A small network was shown many inputs. Here are its activations along a few directions, one row for each input.
In each table, some parts of the input vary, and every possible input appears once, in random order.
Descriptions start from the smaller parts, as in this example, which fits no table here: one of 8 places around a ring, together with either a single point or (one of 2 separate values, together with one of 4 places along a line) or one of 11 places along a line.
Shared parts are said once, and a part with two or three values counts as separate values.

Other details of the inputs shift rows strongly along two fixed directions, in all tables alike. That doesn't count.

A family of inputs:
r1: [  7 -14   4  17   0  -3  -5  -6 -22  19   0 -19  -5]
r2: [ 12  -9   2   8  -9   6   4 -16 -21  -5  -2 -16  -2]
r3: [ -6  -8  -1  -2 -10   2  -8  -6  11 -26  23 -23 -31]
r4: [ -3 -17   9  -3 -11  -5  -1  -3   7 -12   3 -16 -28]
r5: [  6 -23   9  10  -5  -6  -1  -2 -17  21 -11 -11  -8]
r6: [ 10 -14   9  20   1  -5  -4 -10 -31  29  -5 -20  -4]
r7: [-10  -1   1 -15 -10   2   0  -1  17 -21   9   5 -17]
r8: [ 13  19  -9  13  23   0   5  13  -8  24 -16  13  40]
r9: [  4 -23  10   9  -6  -6  -1  -4 -18  22 -10  -9  -8]
r10: [ -2 -13  11   7  -9  -4  -5 -12  -3 -14  14 -34 -35]
r11: [  1  20 -10  -1  12   4   1   7   6  -2   2  13  21]
r12: [ 12  12 -11  14  19   1   2  14 -11  25 -13  10  37]
r13: [ 10 -25  10  16  -1  -8   1   0 -22  31 -17 -13  -3]
r14: [-12  31 -13 -16   6   8   0   4  25 -29  15  20  11]
r15: [ -5  -4   8   3  -6  -1  -4 -12  -1 -14  14 -22 -25]
r16: [  8 -14   4  18   1  -3  -5  -4 -21  19  -1 -21  -5]
r17: [-11   3  -3 -18  -7   3   1   3  26 -28  10   9 -13]
r18: [-3  3 -5  2 -1  4 -5 -3 -6  3  8  1  3]
r19: [ -8  28 -13 -11   7   8  -1   4  14 -14  10  23  18]
r20: [  1 -20  16   5  -8  -9   1  -6  -5   1  -5 -22 -26]
r21: [ -8 -12   6  -9 -14  -1  -3  -7   3  -8   7  -3 -22]
r22: [ -7  21 -13 -11   5   7  -1   6  23 -26  15  11   6]
r23: [ -6  -8   2 -10 -10   0  -2  -2   9 -10   5   1 -15]
r24: [ -8 -18   6  -9 -16  -2  -4  -7  11 -20  12 -13 -34]
r25: [ -4  11 -13 -27 -12  14   8  -1  27 -45   4  23   5]
r26: [  3   8   4   0   9  -4   7   6  -4  17 -18  17  21]
r27: [  9  21  -7  10  20   1   4   8 -13  27 -14  18  40]
r28: [ -4  23 -17  -9   9   8  -1   9  18 -15  10  19  19]
r29: [ -1  18 -10  -3   7   5  -2   2   0   3   4  15  19]
r30: [  2 -15   2   2  -3  -3   0   5   0   5  -6  -5  -6]
r31: [  1 -10   7   1  -3  -5   2   1   0   3  -6  -5  -9]
r32: [  6  -3   8   5   6  -7   6   4  -6  17 -18   2   9]
r33: [ -7   5   2 -11  -1  -1   4   3  16 -14   0   8  -4]
r34: [  1 -11   3  -1  -3  -3   1   2   2   2  -4  -3  -7]
r35: [ 12 -11   5  11   7  -7   4   7 -14  28 -21  -1  12]
r36: [ 1 13 -2  3  8  0  1  1  2 -3  2 -1  8]
r37: [ -9   9  -3 -15  -3   3   2   3  14 -10   1  19   3]
r38: [-16   8   2 -21  -9   3   0  -3  22 -27  10  12 -14]
r39: [ -3  18 -15  -7   7   6  -1   8  17 -16  10  12  13]
r40: [ -1 -20   7  11 -11  -1  -9 -13 -17   4  12 -27 -26]
r41: [  6  29  -6   7  22   1   6   7 -12  26 -15  25  47]
r42: [  5  -8   3   7   2  -3   1   3 -18  30 -17  10  15]
Each input here is: one of 2 separate values, together with either a single point or (one of 4 places along a line, together with one of 5 places along a line).
- The inputs of r20 and r10 match in every part but the choice among 2 separate values. If r5 is changed in the same way as r20 into r10, which row does it become? => r1
- The inputs of r6 and r23 match in every part but the choice among 2 separate values. If r11 is changed in the same way as r6 into r23, which row does it become? => r17
- Which other rows does r27 become when the choice among 2 separate values takes its other values? List them by row number. => r7
- Which other rows does r34 become when the choice among 2 separate values takes its other values? List them by row number. => r39
- Which other rows does r20 become when the place on the line of 5 takes its other values? List them by row number. => r26, r32, r33, r38

A family of inputs:
r43: [ -2  26 -11 -22  -1   8   5  -4  18 -28   6  28  11]
r44: [ 2 17 -8  9 18 -3 -2 11 -2 20  4 10 23]
r45: [ -7  25 -22  -8  16   7  -4  19  22  -6  17  25  24]
r46: [-14 -34   3 -33 -25  -3   0   5  37 -31   4   4 -39]
r47: [ 14   4  -6  22  18   1   8   7 -14  15 -17  -7  33]
r48: [ -4  18  -5 -10  17  -7  10  37  42  -9 -15  24  12]
r49: [  0  28 -10   5  25  -2   2  13   2  17   2  17  30]
r50: [-10  17 -19 -22  -1  14  -2  10  16 -10  10  42  20]
r51: [ 16  14 -22   9  20   5   3  21  -4  16 -12  13  47]
r52: [  9 -12   2  -8   9 -11  14  21   8  31 -38  34  34]
r53: [ 16   9 -20   9  18   3  -3  12  -3  15  -4   7  27]
r54: [ -2 -17  12   2 -15  -3 -12 -21   6 -33  32 -46 -60]
r55: [ 18 -22   2  18  -2   6   7  -4 -36  27 -28  -2  25]
r56: [ 18   2   0  18  11   3  16   0 -33  33 -38  14  48]
r57: [ -7   9  -5 -10  -7   4  -2  -3  22 -44  25 -19 -22]
r58: [ 2 14 -9 -3  7  4  3  7 -7 23 -8 37 36]
r59: [-12  15  -1 -19  -9  11  10 -11  16 -47   5   8  -3]
r60: [  7 -25  12   8 -18  -1  -5 -21 -25  18   2 -16 -26]
r61: [  4 -27  16  23  -9  -6  -1 -18 -19 -10   6 -53 -35]
r62: [  7  -3  15  13   5  -6   5 -10 -36  43 -16   5  13]
r63: [-12  20 -26 -12   9   9  -7  18  29 -17  26  22  12]
r64: [  0  15 -28  -5  12  15   2  19  23 -26   5  15  31]
r65: [ 18  -5   3  22   8  -5   1   2 -22  20  -9 -22  12]
r66: [-19  29 -17  -7  15   3  -8  18  23  -9  13  22  24]
r67: [-13 -21  17 -28 -18 -10   6   0  34 -28  -1   4 -32]
r68: [ 21   2  15  15   9  -6   9 -15 -39  38 -28   0  18]
r69: [-13   6  -5  -4  -1   3  -4   3  -7  15  -7  25  21]
r70: [ -5  16  -2  -9  -2   3   0  -3  20 -40  19 -17 -15]
r71: [-34   1   6 -23 -23   4  -9 -16  17 -39  27  -1 -39]
r72: [-15  18   7  -4   6  -1   1  -4 -10  13 -11  21  17]
r73: [  3 -21  23   7 -20  -5  -3 -29 -25  12   3 -26 -39]
r74: [ -3   4  -4 -25   5  -5  13  20  35  -1 -24  43  27]
r75: [ -8 -23   9  21  -2  -9 -15  -4 -21  23   9 -30 -21]
r76: [-20  21 -26 -10  11   8 -12  22  26 -12  17  24  21]
r77: [  6 -26  16   3 -23  -3  -5 -27 -21  -6   6 -26 -40]
r78: [  7 -29  18   7 -26  -2   0 -23 -26  -3   0 -31 -33]
r79: [ -6 -30  12  13 -14  -3 -11 -10 -35  33  -7 -12 -12]
r80: [  4 -21  17  11 -17   1   7 -22 -26  -3 -11 -25 -17]
r81: [ -5  14 -18 -17  -6  17   8   4  19 -34   0  27  24]
r82: [  0  36 -18 -19   7  11   5   7  17  -4  -2  48  36]
r83: [ -4  18 -19 -23  -5  17  -3   5  21 -15  10  36  17]
r84: [ 14 -20  27   6  10 -21  17   5 -17  48 -48   7  16]
r85: [ -1 -24   6  -7 -30   4  -3 -18  -8 -25  12 -21 -34]
r86: [ 14 -32  10   9 -21   2  -2 -14 -31  12  -8 -21 -14]
r87: [ -2   3 -15  -8  -3   5  -9  -1  24 -34  28  -8 -20]
r88: [ 15  12  -4  18  20  -4   0   6 -12  35  -7   2  26]
r89: [ 18  -4  12  14   0  -4  11 -10 -37  30 -27  -4  20]
r90: [ -2  24 -28 -12  11  11  -6  16  29 -13  18  22  18]
r91: [ -5 -10  12   8  -8   0   0 -16   2 -33  15 -44 -35]
r92: [  0  31  -3 -10  29  -6  13  43  38   0 -25  35  32]
r93: [-13 -14  -3 -15  -8  -7  -3  24  48 -34   8  -3 -36]
r94: [ 11 -21   6  22  -2  -6 -10  -9 -21  25   8 -32 -22]
r95: [ -7   9   0  -7  -4   2  -9  -7  21 -27  30 -16 -29]
r96: [-21  33 -13  -9  17   2  -7  15  24 -13  13  21  22]
r97: [ 15  22   3  18  26  -6   4   3 -16  39 -14   0  29]
r98: [ 10 -26   2  26  -1  -3   0  -6 -22   7  -4 -36  -9]
r99: [ 15   4  16  13   6  -5   7 -15 -35  44 -23   1  14]
r100: [-18  13  -6 -24 -10   9  -2  -4  19 -28  21  23 -10]
r101: [-12   3   7 -20 -23   5   4 -21  12 -48  17 -12 -33]
r102: [-20  -3  15   6  -2  -7 -13 -10  -2  -6  18 -31 -33]
r103: [ -5  -7  -5 -19 -23   9  -5 -15  13 -37  21  -1 -32]
r104: [ 17   0  13  21  14  -8  -1 -10 -22  21  -6 -26  -3]
r105: [ 14 -24   5  21  -6  -6  -4  -6 -23  11   2 -39 -17]
r106: [  6   2  18  12   7  -7   7 -12 -37  43 -18   3  12]
r107: [ -9  -7  -2 -11 -16   4 -14 -13  27 -54  42 -29 -55]
r108: [ -8 -23  19  14 -13  -7  -7 -16 -34  30  -8 -14 -16]
r109: [  4  -2 -14  -2  18  -7   6  39  26  15 -24  21  19]
r110: [ 15 -19  14  21  15 -19   7  27  -7  42 -35  -7   5]
r111: [  3  -8  20  22   8 -11  -4 -10 -26  27   5 -32 -19]
r112: [ -4   4 -16 -25 -15  15  -6  -4  22 -37  17  20  -8]
- The inputs of r87 and r103 match in every part but one. If r63 is changed in the same way as r87 into r103, which row does it become? => r50
- The inputs of r91 and r59 match in every part but one. If r88 is changed in the same way as r91 into r59, which row does it become? => r82
- What is each input in this table made of? => one of 2 separate values, together with one of 5 places along a line, together with either a single point or one of 6 places along a line
- List by row number the other rows that have the choice among 2 separate values and the place on the line of 5 in common with r60. => r52, r58, r69, r81, r85, r103
- Start at r97 and move only the place on the line of 5, one step at a time. The first step leads to r95. Which rows follow, in order? => r88, r94, r90
- Which other rows does r46 become when the choice among 2 separate values takes its other values? List them by row number. => r109
- Start at r111 and move only the place on the line of 5, one step at a time. The first step leads to r49. Which rows follow, in order? => r44, r45, r63
